These are the activations of a small neural network, seen along a few directions. Each row is one input.
Each table varies a few parts of the input and shows all the possible inputs, shuffled.
Descriptions start from the smaller parts, as in this example, which fits no table here: ring(8) and (point or line(9) or (values(3) and line(6))).
Shared parts are said once, and a part with two or three values counts as separate values.
(in the rows, 128 means zero)

Other details of the inputs shift rows strongly along two fixed directions, in all tables alike. That doesn't count.
To show where, the next rows are all for the same input, with only those details redrawn:
[147 161  97 134 101  83 102 108 145 174 120  85 166 118  40]
[ 78 151 141 209 173 146 160 175 162 135 133 109 116 121 112]
[122  94 159  96 107 150 153 156 114 111 105 134 103 107 152]
[ 85 153 140 209 173 148 158 170 162 139 129 105 120 117 112]
[103 103 171 124 131 167 166 173 121 106 106 137  91 110 163]
[130 100 150  83  99 136 141 142 109 119 101 135 109 112 136]
[ 86 152 140 208 174 149 159 172 161 140 129 104 120 117 112]
[165  93 122  37  51  94 109 101  99 135 100 122 134 112 102]

Table:
r1: [ 93 128 148 138 108 124 167  92 114 138 157 152  98 126 124]
r2: [150 135 133 193 206 125  97 136 143 115 125 113 164 149 130]
r3: [151 182  51 109  91  79  82  92 210 168 139  85 110 158  57]
r4: [ 87 115 147  71  91 144 164 118  91 126 149 171  98 127 164]
r5: [125 151 141 203 192 108 119  75 126 124 158 148 144 159 123]
r6: [112  98 167 111 117 159 160 166 113 111 109 135  97 118 158]
r7: [ 96  97 124  53  88 184 162 159  88 107 146 167 101  93 195]
r8: [111 161 104 206 207 159 117 153 143 119 165 133 167 127 159]
r9: [176 163  77 144 161 100  64  99 200 128 129 105 127 188 117]
r10: [152 171  60 133  84 106 100 124 142 181 135  87 187 100  55]
r11: [107 106 154 122 102 120 162 125 112 124 127 130  94 130 133]
r12: [175 110 126  39  99  99  82  65  71 113 133 172 159 146 154]
r13: [209 106 126  75 110  56  57  44  91 120 106 131 167 158 105]
r14: [155  85 138 118 153 180 133 170  99  83 115 155 144 126 216]
Q: What is each input in this table made of?
A: values(2) and (point or ring(6))
Q: Changing only the values(2) part turns r12 into r4. The same change can be made to r8. Which row results?
A: r7

Table:
r15: [139 164  93 114  78  95 107  92 124 170 141 113 157 109  62]
r16: [118 106 153  95 129 143 139 132 119  97 128 154  91 150 188]
r17: [131 112 128  71  96 135 134 107 114 119 136 161 112 138 162]
r18: [117 115 153 160 136 117 151 120 141 128 124 113 100 130 104]
r19: [140  88 139 102 117 167 137 184 114  96 105 129 125 113 188]
r20: [ 71 126 152 186 146 146 181 172 131 134 134 115 112 105 125]
r21: [132 155  96 137 151 102  92 112 159 140 143 110 135 150 105]
r22: [138 110 111  63 105 129 118 108 122 116 140 149 114 134 149]
r23: [145 114 132  85  90 117 123 116 140 132 103 122  98 135 113]
r24: [136 117 138  82  94 123 139  99 103 122 131 166 114 139 147]
r25: [ 76 146 149 180 140 156 180 180 144 135 125 121 106 116 129]
r26: [119 108 161 127 144 156 142 170 102 119 112 128 146 104 149]
r27: [ 77 156 114 186 169 170 153 177 166 133 154 116 111 111 132]
r28: [106 195  85 184 136 122 123 124 166 173 158  98 161 116  71]
r29: [171 144 122 140 140  86  85  97 136 148 108 102 171 130  66]
r30: [124  99 144  51  72 144 152 154 110 123 101 137 106 114 149]
r31: [152  91 141 110 145 149 116 143 116  78 116 151 113 155 207]
r32: [152  85 129  78 107 169 135 154  93  96 112 149 121 111 190]
r33: [118 114 134 131 123 118 145  94 106 130 155 151 125 130 133]
r34: [159 113 145  98 144 104  93  95  93 113 114 147 155 144 139]
r35: [ 69 152 136 221 161 144 168 146 133 141 162 120 124 107 113]
r36: [110 144 147 156 151 123 137 122 133 122 138 139 111 154 143]
r37: [144 149 110 147 127  60  92  67 124 156 145 109 157 147  73]
r38: [ 92 149 151 205 195 166 146 167 118 126 139 130 152 106 139]
r39: [175 117 100 104 120 123  97 102 114 116 127 145 152 142 150]
r40: [155 150  89 120 114  89  88 106 172 155 117  86 134 134  61]
r41: [148 118 138  93  92 110 131 108 128 132 104 125 105 133 104]
r42: [184 109 114 114 118 125  99 130 146 111 100 114 136 140 137]
r43: [143 148  82  90  88  99  98 126 146 160 124  89 151 111  65]
r44: [ 99 146 154 210 213 153 139 138 126 118 147 151 146 135 148]
Q: Changing only one part turns r25 into r36. The same change can be made to r20. Which row results?
A: r37
Q: What is each input in this table made of?
A: ring(5) and (values(2) or line(4))
Q: Which other rows does r39 become when the values(2) part takes its other values? List them by row number.
A: r44
Q: Start at r16 and move only the ring(5) part, one step at a time. The first step leads to r17. Which rows follow, in order?
A: r28, r30, r23
Q: Which other rows agree with r29 in the ring(5) part? List them by row number.
A: r18, r23, r40, r41, r42
